Each row below holds a small network's activations on one record, seen along a few directions.
Records have a field called K. Each example row is followed by its value.
Other fields move the rows too, some of them a lot.
Random noise pushes rows far along 21 fixed directions. That doesn't count. These rows show it; they differ only by the noise:
[-544 -207  236  608  259   52 -114   90  -96 -692  319 -379  230  272
  260 -243 -420 -542  311 -197  223   62 -167  437    6  244 -203  136
  129   91 -196  381 -165   72 -549   82]
[ 443  430   29  208  -13  184   63   79  221  200  156  385  357 -337
 -257    6 -296  150   -8  348  135  -52   67  -96  258  -82  -26  163
  141 -143  210  210 -460  -39 -126 -107]
[ -37   81 -201    4   79 -271 -122 -223   52  224   89  109  -18   62
  -20  153  293 -249 -190 -228  233   48 -470 -480 -117   90   20 -276
  195 -144  -43  -85  -48  189   49  287]
[ 148 -370  138  182  -40 -214  158  -83   60 -354  214  -69  -93  -28
   16  117  187 -445  172   -9  -81  -58  -69  258 -121  -13    6  157
  -97  291 -232  328  113  -78  -80   12]
[ 172  -23  321  -95 -251  210  237 -106  187 -495 -358   36 -234   88
   31  101  291 -225  -36 -204 -576  480  103  256 -269  -77  116  106
   71  337 -219   14  -96 -113  432 -399]
[-118  -23  -35 -303 -466 -445 -182 -270   54  281  150  -96 -327  367
   24  -80 -389 -281 -249 -346   12 -298 -211  266   17  272  358 -236
   75   36 -317 -215 -689  -23  187 -297]
[ 138 -159 -254   29 -282  212 -163  -62  121  -43 -300 -287 -228 -124
  352  -76  -74  241  423   17   80  -76  -41  224   94  130 -425  359
 -347 -361   91 -267 -327   56 -306 -124]
[ 166 -152   -8 -446  107 -333 -203  240  435  231 -270 -143  526 -170
 -176  -28 -233  -68  489 -384 -532 -225  202  183 -135 -104  322 -245
 -229  130 -314 -152 -445 -190   68   16]
[  -5  135 -202  -24  -17   72 -355 -128 -105  166  158   84 -201 -177
 -194   34  231  337 -151 -122 -126 -254  239  151   48  -63  301  -40
  -18 -414  146 -225  184   77  -38 -192]
[-284  514  536 -102  309  325  355  610  403 -218  379   24  266  -90
 -239  237 -407  169 -211  269 -368 -196  -39  177    4  199  -88 -136
  426  323  -12  186  650 -601  312   65]
[ 277   25  -34  481  -88 -240  275  -52  357 -156  635   52  222 -659
  -47 -324 -580   54  265 -254 -164 -103   23  286  -66 -375  398 -214
   30  319  -96   71  -64 -243 -450  -26]
[ -61  338  231 -117  160 -284  120  113 -142   48 -482   50 -128  166
 -234  472   15   43  -32   55  -43  355   -2 -318 -100 -152   51 -400
 -213  -20 -372  -57  -21 -276  143   71]
[-197 -354   86  166   39  -52  254 -300   32  121  367  -17  110 -289
  172 -297 -194  274 -262  140  362   76 -222  -36  153   96  -32  136
  -69  217 -377 -137  424   36  149 -162]
[ 136  -75 -261   18  132  270  211  170 -235 -132 -205 -212  299   69
  190   -6   61 -155  266  366  118 -112  533  276  122  159 -327  330
   37  245   -4  458  219  -42  227  488]
[ 303  489  193  106 -358  367 -144  125  468 -168 -390  237 -221 -245
 -376  242   48  272  -37 -488 -561  112 -614   11 -173  -25    1  -56
 -102 -548  278 -220 -273 -143 -127 -367]
[ 174 -322 -147  135  264  -52  101 -588  260  -15  498  189  107   -9
  105 -107  251 -503   49  387  -85 -323  275  384   -1  338  128  649
 -295  136 -412  471  257 -145  230   97]
[ -43 -264  156  -14   84 -443 -358  221  149   14  487 -362 -121 -363
  232  -22 -155  143  692   83    7 -344  265 -118  201  184 -372  218
 -209 -140  -22 -265 -298   51 -392  -68]
[ 163  -13  223 -116   -3  -77   66  130  461  116   32  232  -96  -44
  276  139  139   75  276  237 -150   15 -279  -44 -185 -293  -92  110
  -44  -24  -31  -89 -359 -155 -154 -343]
[ 257 -283  149 -250   -6 -145  233  314  233  -36 -272 -222  259   11
  -78  -47 -273 -367  358   66   43  -82 -188  -48  184  289 -485  216
 -226  214  -56  311 -413 -127   19  285]
[-167   50 -365  378 -274 -129 -135 -478 -577  512 -226  154 -114  462
  532 -334  500 -173  259  -61  233  316 -470  346 -112  119 -212 -173
  109 -408 -336  102 -661  308  156   59]
[ 112 -145  126  223  -70 -429  156 -236  109 -172  307  -25   92 -404
  -86  302  563 -201 -169  162  265  559 -502  116 -212 -243   -5 -505
  505  278 -592  -98   -1   -1 -140 -356]
[-129  163  276 -419   62    9  253  493  339 -285 -290 -352   82  144
  -78  494 -217 -132 -192   77   11   96 -130   56  -87  396 -301  -25
  224  478 -223  183  353 -526  393  171]
[  74 -235   24  126   80  509  273   38  -12 -215   -6  162  193   44
  158   57  349  -16   72  409 -267 -407  -33  179 -109 -372  -34  144
  -10  -51  -60   54  320  225   16    4]

[ 284 -470 -174  105 -221 -533 -229   49 -271 -136  147 -452  457 -550
 -312  402   90   85   27  154  405 -372  236  290   79 -224  200 -305
  111  209 -618 -124   31  266 -300 -150]
k32
[   8  265 -235 -132 -442 -154 -262   72  176   45 -291 -334  136   75
  486  294 -209  -53  249 -177  125  183   81   88 -204  233 -148 -180
  429  257 -262 -290 -659  -30  176  -81]
k26
[ 414  -66   26   13 -163  266  402  327   14  195 -280  158  642 -277
 -265 -194 -513  335  134  -86 -485 -630  186  -13   90 -266  235   59
 -387  209  -45  181  201   16  421  347]
k22
[ -75 -211  153 -245   59  126  167  365   90    6  -42   83 -119  212
  278 -124   78   14  133  -99 -263 -305  -54 -197 -153 -235  -23  133
  -47  167  389   67  227   22   85  168]
k80
[ -32 -116  279 -129 -122  160 -227   45  267 -237  -12  -52  246   46
 -170  475 -317  -42 -169 -118 -354 -520  152 -206  -65  -10  373   85
  -17  153 -208 -368  104  225  268 -255]
k46
[ 148  692 -185  -85  -71 -103   39  187  362  368  227  210 -221 -198
  337  407   39  492 -196  613  345 -125 -238 -298 -171 -233  -96 -177
  476 -202   78 -200 -167 -223 -130 -116]
k32
[ -23  125  -48  -83  366  -32  -92  -82   -6 -210 -113  -56  207  -16
  166    2  239   38 -128  402  202  308  611   35  -19  193  -32  466
   91   47 -410  278 -131  -58  184 -201]
k53
[-237  -73 -232    5    9  451 -129 -124  -59 -372 -342 -148  -60  439
  521 -431   -8 -210   -8 -336  -42    7  133 -168  -96   76  -81  332
  106 -155  206  -27 -392  504   -4  109]
k4
[ 338  202 -297 -115 -196  206   15 -252   91  528 -378 -207  419 -344
  -94  288  173  150  388  414   18  293  -81   95  274  666 -765 -111
  -38 -138 -306 -362   25 -186  492  353]
k71
[ 316  642   42  373 -283  227 -167    5 -154  -12  258  466 -187  152
 -435  185  105 -381 -163  -59   62  -81 -274 -225  195  252 -178   36
  370 -420  655  382 -487  179 -159  105]
k46
[ 102 -487   34  279 -192  182   24 -342  -76 -414   79 -157 -130  204
  371   23   12 -519  284   -9   56   77  227  166   43  212 -151  534
 -114  371    9  172   21  198   62   51]
k71
[ 130  180  -32 -234 -137   88  194  178   21  266 -346 -155  243 -167
 -241 -418 -487  177  252 -357 -448  -86  -12 -291  237  281 -271 -267
 -206  -77   71 -243 -226    9  349  445]
k4
[-181  383  -18  311   52  519 -190   66 -333  262 -222  273  246   68
   33 -344 -137  544  -85  -70  -39   91  185  197  145  243  -32  390
  -33 -363  159  216   87   74  283  -70]
k54
[ 130  133  442  357 -522  329  215  110  -68 -127  214   -7   42  -35
  -10  356 -413  -96  297  155 -235 -217 -251 -412  257   90 -409 -187
  309  164  153 -437 -190  360  236  105]
k44
[-369    8  334  139  -14  339  -36  337 -220 -612  -42 -130 -137   62
 -575   61 -179  140 -686 -281   89 -103 -472 -105   85 -487  290 -517
  278 -304  275 -239  204  364 -545 -321]
k42
[  54 -225  261 -327  143   50 -189  127  628   -5   42  297  -50  237
  255  280 -126 -122  -39 -187    8   49   -4 -517 -185 -193  279  436
   -2  387  470  -63   38  -44   62 -210]
k71
[-111  -75 -349  304   11 -296 -118 -378 -293  135   77 -251 -190 -366
   40 -217 -196  366  381  -18  171  -18  144   23  161  -35  -85 -232
 -614 -467 -322 -454  -57   64 -564   79]
k54
[ 431 -194 -320 -262  -53  121 -121  103  317   -8 -420  -94  128  -72
   34  168  128 -207  178 -220  301  212  -30 -381   16  189 -354  371
  -52   72  589   92 -171   96 -135  291]
k21
[ 259  165   76   -4 -235   90  411  246  538 -331 -254  -62  295    9
  -12   19 -565 -313  -67 -180 -239 -107 -321  143 -219   13   82   37
   92  362 -155  314 -323 -293   39  108]
k26
[  47   50  107   39 -134  -78   84 -328  468   88  256  279 -431  -22
  164  233   -8  147 -134  311 -260 -562 -436 -131 -241 -269  230   26
 -416 -388 -390 -394  -47  -84 -175 -341]
k22
[-305 -183  204 -108  -76 -103  120 -123 -370   66  224   -8 -508  336
  139  -71  193 -127   48  -78 -211   72  216   62    9  176  -34  -75
  -57  232   45  -83  403  -68  368   58]
k21
[ 105   24   12   67  118  128 -189 -241  165   28 -308  150  192  237
  -75  203  -90 -368  291  -16  -74  235   43 -133   24  108  -34  169
 -265  -84   40   11 -326   13    0   52]
k46
[ 146  141  -31  387 -416 -375   82  -48 -315  -16  108   77 -307  180
  126  273 -596  -30   77   97  298 -399  220  201  -11 -203  308   16
 -329  142 -191  244 -243 -192 -322  -44]
k80
[-190  854  121  414    8    5  -88  165  157  352  500  321 -225  -69
  517  -25 -513  481  352  -37  -82  117  219 -258  -27  243  -99  245
  168   37  395   49  107 -442  193  185]
k80
[-181  413  323 -122  -66  -52 -155  160 -313  165  143  110 -287  369
 -272 -327 -249 -178  221 -464 -711    5  499  122  180  366  154 -111
  100  -33  350   98 -350  -89  535   84]
k44
[ 379  111   39  249 -327  -82  -33 -178  140 -397  271  179 -258  -78
   -3  430  153 -403  120 -338 -264  186   96 -175 -326 -520  403 -325
  351  365  258 -154 -197  137 -261 -153]
k4
[ 217 -143  -76 -308 -262  -55  212 -331   57    5  229 -118 -372  -34
 -118 -205  -66 -364  115 -279 -437 -283  235 -231  217  683 -235  207
 -267  115  168  -93  149  -38  461  419]
k53
[  66  215 -477 -175  233  145  -13  125   42 -103   40 -227  111  -13
  -50 -356  162 -324  -70    3  203  140  156   -7  135  231 -280  -39
  545 -127  479  251 -282   78 -125  457]
k26
[-245 -197  379  -72  127 -457  328 -430  116  219  331  168 -221  -90
  172 -173  166  115 -466  453  303  335 -352 -247   35  234 -128  147
 -100  137 -827  -79   90  -92  394 -438]
k42
[-336  -89  154   -8  756 -377 -478  121 -296 -107  374  -62  -79 -146
 -170  -12  379  185  -68  248  247  124  768 -254  105 -294  236   83
    2 -199   54   82  236  168 -337 -189]
k42
[ 144  736  -99  211  151  173  490  103   62 -139  296  104   71 -189
   92  -58 -313   87   92  423 -346  -49  552  -81  -20 -268   96 -260
  342  173  -33   59   12 -233  179  389]
k22
[ 350  -88 -268   71  143  -42 -203  -81 -107  161  131  197  301 -312
 -622 -168  167 -119 -141 -145  172   73  101  200  172 -167  350  -77
   82 -100  353  319   29   78 -226   58]
k32
[ 305 -100 -269  -51 -212  164 -211  -44  -89  -43  328  -19   31  -18
   56  337  371 -226  214  279 -110 -299  608  658   -1   42   84  243
  327  267  257  210  190  -80   84  -53]
k53
[ 335   92  -57   79 -505 -276  352  184 -147  123  264  -47 -162 -201
  -35  142 -279  149  -39  233   10 -654   -3  198   56  -69   47 -170
   23  173 -178  122  -91 -109   42   81]
k21
[ 397   54  -72   31 -442 -271  432   47 -347   98  336  151   -9   95
 -421   46  120 -546 -444  249  271 -413 -418   -2  178    1  -36 -383
  504  129   29  437 -386  262   90  235]
k44
[ -54  -57 -278  354  457 -488  134 -147  145 -347   81 -188   34 -363
 -369 -383  106 -225  -36 -428  -30  266 -278  369 -265 -119  311 -265
 -305 -143 -368  492  279 -380 -600  335]
k54

Here are new rows. What is K for each?
[-400  -53  232 -123  249  -13   91    1 -263 -295  663 -154 -479  246
  320  -10    2    4 -148  712  217 -132  664  -18  193 -149  -80   93
  269  159   26 -146  136   81 -176 -267]
k4
[-125  245  459  474 -168  356 -115  138   79 -213 -203  299  326  -20
  272  110  118  401  235 -141 -629  -91 -283  -63 -390 -239   77   46
   -6 -275 -399 -209 -231  306  131 -429]
k54
[-105 -124  114  -69 -131  -30  -45 -354  165  152  -48 -155   41 -152
 -227  -79 -421   39  -46 -321  -31  302 -166  -70  218  415  -41  -88
 -246   63 -216 -442   86 -115  262  -62]
k22
[-160  393   15  -35  157  427  138   86  260 -266  -74  -65  175  -20
    3 -333  181 -134  107 -110 -519  226 -341   96 -152   66 -330 -394
  368 -286   35 -189 -303   34  -88   74]
k4
[  87  -84 -201 -228 -183  246 -146 -107 -227  -38   14 -223 -351 -264
 -340 -520  134  186 -368 -222   78  154  196  132  434  393 -222  155
  111 -280  492 -137    0  213   99 -132]
k71
[ -50   61  -91 -188   41 -167 -257 -133 -251  553 -248  112 -211  281
  159   -9 -191  218  283  165   43  -10  575   43  167   90  108  252
 -514 -159  -68  -35 -211 -160  260  -24]
k22
[   9 -391  -61 -291 -243 -355 -115  -93 -194  305  323  -95  -53    7
 -219 -173 -107 -254    6 -261  202  127    7  168  202 -163  185 -566
  337  341  253 -260 -297  124 -143 -152]
k4
[-313  180  541  199   31  426 -127  -80  239 -123  450  330   75  186
  245  -11 -340  -42  134 -152 -385  -56   33 -425   25  291  -34  324
   94  103  237 -234   48  148  269 -191]
k53
[  40  166  109 -257  386 -779  -30  -32  -58   87  547  154 -181  -80
 -169 -155  404 -245 -438  198  252  380  564   11   27  177  291  174
  409  378 -220  685 -156 -261  306 -184]
k4
[ 124   69 -179  244 -276 -121 -263  276 -235  -67 -202  122  -50  112
  297  310  328  175  -92 -184  313 -169 -108  -33 -340 -326  197  192
  212  -87  103  319 -183  284 -118 -144]
k44
[ -23  221  214  220 -195 -367   77   34 -476   -9  115  131 -608   33
  -15   91  189  203 -168   97  203  352   77  -49  -35 -253   62 -171
   66  -53   -8   76 -139  -59 -131 -294]
k21
[-163  253  209 -140   10   57  174  147  148   15  358  116    6   78
  -51  -71  252 -206 -224   51 -274   13 -402   72  -93  267 -145 -255
  602  103   28  127   73 -136  361   37]
k53
